A small network was shown many inputs. Here are its activations along a few directions, one row for each input.
Each table varies a few parts of the input and shows all the possible inputs, shuffled.
A made-up example of a description, with smaller parts first: line(6) and (point or line(11) or (values(3) and ring(8))).
Shared parts are said once, and a part with two or three values counts as separate values.

Other details of the inputs vary at random and push rows far along three fixed directions, the same in every table; ignore that.
To show where, the next rows are all for the same input, with only those details redrawn:
-36,198,116,49,306,84,98,71,-165,-74,-15,-38,31,156
26,52,81,63,54,18,97,3,-107,-39,-78,70,-21,50
91,-92,35,-1,-151,135,88,-76,10,-37,-120,91,-72,-36
26,52,81,62,54,18,98,2,-107,-40,-79,70,-21,49
14,-218,-60,159,-465,-581,-6,-40,-137,-38,119,146,21,-20
-35,198,117,49,307,85,99,71,-165,-74,-16,-38,31,156

Table:
r1: -48,201,-29,60,344,106,64,96,-210,-109,-23,6,56,70
r2: -20,249,12,9,391,4,-35,171,4,-34,-65,-47,-27,61
r3: 83,94,-72,68,131,2,-30,-5,-44,-68,-100,144,58,-16
r4: 95,62,-48,8,164,-43,0,66,25,-9,-66,151,-47,14
r5: -51,67,14,-8,87,12,-14,135,-50,147,-90,87,-40,-24
r6: 81,-77,-32,-22,-24,26,19,-78,219,59,-150,36,-111,-151
r7: -103,32,-19,-185,196,38,-198,15,148,-195,391,-504,154,180
r8: 11,-193,-257,-295,-335,147,-241,32,280,-48,308,-353,32,-11
r9: -69,-11,-176,-222,252,48,-118,21,157,-175,460,-419,152,235
r10: 3,-119,128,-53,-116,110,-5,-92,69,167,-111,52,-27,-118
r11: -152,236,150,59,256,113,84,75,-150,-1,0,-35,48,146
r12: 62,-161,-52,-25,-36,91,146,-83,75,42,-70,94,-138,-105
r13: -4,-48,-65,-8,-155,171,-67,-31,-4,94,-159,103,1,-128
r14: 111,-15,52,20,-136,76,-47,-74,154,-17,-192,38,-55,-71
r15: -48,-126,-13,-12,-88,123,139,-65,94,115,-57,94,-112,-124
r16: -58,-166,-249,-234,-91,50,-99,84,71,-210,410,-314,28,130
r17: 96,-14,-96,34,-97,100,-81,-48,109,-52,-197,78,-29,-157
r18: -35,-129,113,-8,-121,137,91,-115,51,78,-58,86,-76,-114
r19: -8,-119,4,-53,-83,98,44,-38,113,204,-110,58,-62,-131
r20: 10,-155,-133,-241,-394,170,-242,-77,248,-63,271,-389,97,50
r21: -56,98,128,36,13,27,-18,22,-77,126,-114,41,31,41
r22: -167,239,5,70,295,136,48,99,-195,-35,-8,7,70,61
r23: 153,-121,70,-27,-32,66,7,-159,142,11,-86,119,-43,-79
r24: 72,23,-82,13,-151,140,-97,-39,55,86,-167,65,-4,-162
r25: -126,119,97,174,31,-687,-122,80,-194,120,227,-64,161,61
r26: 20,-34,-20,215,-225,-744,-88,7,-147,-34,147,159,129,84
r27: 91,-92,35,-2,-151,135,88,-76,10,-37,-120,91,-72,-37
r28: 80,-166,76,-15,-71,109,100,-124,35,4,-69,84,-96,-98
r29: -58,244,71,15,381,19,24,101,-1,160,-16,-108,37,28
r30: -168,-64,-99,186,-239,-693,-12,142,-218,54,203,178,8,-3
Q: Changing only one part turns r21 into r11. The same change can be made to r13. Which row results?
A: r22
Q: Describe the family of inputs behind these rows.
A: ring(5) and ring(6)
Q: Change only the ring(5) part in r28. List by row number the other rows that result.
A: r1, r12, r16, r27
Q: Change only the ring(6) part in r28. List by row number the other rows that result.
A: r7, r10, r18, r23, r25

Table:
r31: -47,213,59,-8,120,-65,-219,69,57,14,68,-226,138,58
r32: -48,116,-197,-52,289,-35,-136,131,63,15,118,-94,83,8
r33: -42,53,-4,21,146,-71,103,-6,-54,-147,189,-171,58,145
r34: 286,51,83,-164,208,687,-52,-153,366,104,-413,60,-88,-172
r35: -80,-341,-99,-1,-543,-142,-63,-141,-24,-21,138,-7,65,-79
r36: 75,-94,189,316,-226,-402,261,-107,-194,229,-297,576,-147,-192
r37: 81,-211,-155,-21,-520,-92,-81,-40,6,-97,60,-2,-34,-84
r38: 154,121,217,-215,176,870,31,-131,304,245,-486,-20,-109,-162
r39: 234,19,166,-150,176,638,50,-170,400,119,-396,-48,-177,-165
r40: -83,75,0,-28,73,34,18,107,-191,-14,142,-169,84,166
r41: -65,15,56,-59,143,-15,71,77,-125,-44,225,-128,29,148
r42: 54,67,-114,-40,174,-45,-31,69,-118,-158,159,-89,88,144
r43: -195,116,-99,-59,131,-56,-102,160,-29,152,144,-180,90,25
r44: 124,-323,-135,-38,-434,-191,44,-98,82,-106,114,-37,-84,-68
r45: 27,-324,-32,-99,-432,-122,-3,-47,122,-38,139,64,-95,-8
r46: -103,24,40,20,219,-4,76,-31,-59,-179,140,-157,64,93
r47: 61,-170,-150,-101,-124,122,-4,-57,290,96,-90,-21,-157,-212
r48: -14,-191,-89,-163,-149,182,-27,-55,244,189,-10,16,-139,-200
r49: -63,106,156,-78,228,-46,-101,12,83,120,146,-197,75,84
r50: -153,107,-4,48,83,18,-76,28,-145,-172,132,-135,121,89
r51: -174,-16,97,-14,172,10,50,-15,-110,-79,224,-103,86,106
r52: -87,407,106,337,351,-359,48,227,-243,261,-365,380,-47,-157
r53: 138,-260,-209,-29,-396,-97,-40,-160,78,-116,99,83,31,-59
r54: -27,55,14,-31,173,-74,45,93,3,-174,132,-144,-22,195
r55: -123,96,15,7,75,63,39,38,-165,-12,150,-153,123,174
r56: 134,-69,65,337,-119,-361,132,-140,-190,88,-416,634,-83,-248
r57: -72,157,-11,-18,69,-2,-83,157,-75,-172,96,-116,38,176
r58: -84,163,-27,39,64,33,-28,50,-131,-135,135,-142,101,136
r59: 90,320,165,308,422,-323,146,148,-293,49,-370,502,-70,51
r60: 1,-283,-103,-67,-549,-154,-67,-13,46,-15,91,21,-23,8
Q: Describe the family of inputs behind these rows.
A: ring(5) and (values(2) or line(4))
Q: Changing only the ring(5) part turns r42 into r40. The same change can be made to r59. Which row results?
A: r60
Q: Change only the values(2) part in r32. List by row number the other rows that result.
A: r34
